These are the activations of a small neural network, seen along a few directions. Each row is one input.
Each table varies a few parts of the input and shows all the possible inputs, shuffled.
Descriptions start from the smaller parts, as in this example, which fits no table here: one of 6 places along a line, together with either a single point or one of 9 places around a ring or (one of 2 separate values, together with one of 5 places around a ring).
Shared parts are said once, and a part with two or three values counts as separate values.
(in the rows, 128 means zero)

Rows:
x1: [193 101 120 123 185 155 105 161 140 157 153 149 102  93 168]
x2: [126 219 173 126  91  58 142 199 165 114 135  98 152 187 110]
x3: [103 175  96  93 110 126  94 155  79 114 135 146 124 151 109]
x4: [ 74  87 123 156 111 147 154  59 117 102 105 122 141 113 112]
x5: [172 107 150 120 164 147 136  77 119 173 131 157  88 107 141]
x6: [ 92  82  87 140 118 151 116 122 149  93  96 120 149 101 130]
x7: [183 107 124 121 177 147 123 117 130 161 133 147  83  99 151]
x8: [ 87  86 101 145 108 149 138  80 132 108 103 122 161 113 125]
x9: [100  84  80 147 127 159  98 161 155  95 120 116 161 101 161]
x10: [204 140 211 144 154  68 162 161 211 163 128  98 108 118 146]
x11: [ 96 174 110  96 101 127 116 113  66 134 146 146 136 168 102]
x12: [113 121 159 178  93  82 165 170 225 101  94  71 171 130 130]
x13: [176  93 166 128 157 141 155  56  98 161 134 150  80 117 116]
x14: [ 90 167 128 107 101 125 134  90  51 128 153 137 122 172  81]
x15: [112 175  93  98 125 141  81 199  84 115 154 142 143 149 138]
- What is each input in this table made of? => one of 3 separate values, together with either a single point or one of 4 places along a line
- The inputs of x8 and x5 match in every part but the choice among 3 separate values. If x4 is changed in the same way as x8 into x5, which row does it become? => x13
- Change only the choice among 3 separate values in x2. List by row number the other rows that result. => x10, x12
- Change only the choice among 3 separate values in x6. List by row number the other rows that result. => x3, x7

Rows:
x16: [ 98 185  93  73 111 146  97 107  18 135 150 170 111 168  94]
x17: [156  84 165 180 147 106 159 153 241 126 102  88 142  89 169]
x18: [152  28 126 177 161 157 152  94 198 127  99 112 128  66 165]
x19: [231  95 169 117 194 143 142  81 122 194 147 160  61  97 144]
x20: [241 140 195 119 183  98 142 148 164 190 154 135  74 116 147]
x21: [197 133 201 157 155  75 163 176 228 151 123  94 112 117 153]
x22: [ 28 170  94 134  60 109 118 166 131  68 107  99 198 164 111]
x23: [ 22 119  56 131  74 154 110 110  93  70 105 121 181 141 107]
x24: [109 222 123  79  99 108  96 172  56 128 164 148 127 189  93]
x25: [182  27 133 149 180 177 144  51 137 161 119 146  91  65 152]
x26: [ 49 116  58 106 102 179  95  82  35  94 136 155 142 135  99]
x27: [ 70 216 123 114  73  84 119 195 115  92 130 106 169 187 102]
- The inputs of x20 and x24 match in every part but one. If x19 is changed in the same way as x20 into x24, which row does it become? => x16
- What is each input in this table made of? => one of 2 separate values, together with one of 6 places around a ring

Rows:
x28: [175 120 139  97 166 143 123  79  74 169 151 159  78 112 124]
x29: [140  64 126 143 152 169 129  87 116 133 134 141 119  91 137]
x30: [ 64 146 102 133  93 137 119 144  97  88 131 124 153 153 105]
x31: [152 124 167 157 135  99 150 168 183 121 125  96 130 124 139]
x32: [161  92 105 117 161 164 116  97 107 151 131 155  98 104 141]
x33: [129 111 149 164 119  95 156 148 220 119  96  89 148 114 143]
x34: [123  50 107 148 139 161 137  66 142 125 102 123 145  81 149]
x35: [ 85 169  94 105  96 137  95 153  93 114 140 147 149 160 110]
x36: [ 39 131  93 135  83 129 119 123 126  80 105 109 180 134 122]
x37: [187 183 181 118 148  87 147 158 145 160 142 128  94 154 129]
x38: [109 194 122  86 100 116 109 135  57 132 151 148 125 176  89]
x39: [172 153 151 133 143  99 135 178 174 144 128 115 119 133 147]
- What is each input in this table made of? => one of 3 separate values, together with one of 4 places along a line
- The inputs of x35 and x38 match in every part but the place on the line of 4. If x39 is changed in the same way as x35 into x38, which row does it become? => x37
- Change only the place on the line of 4 in x28. List by row number the other rows that result. => x29, x32, x34
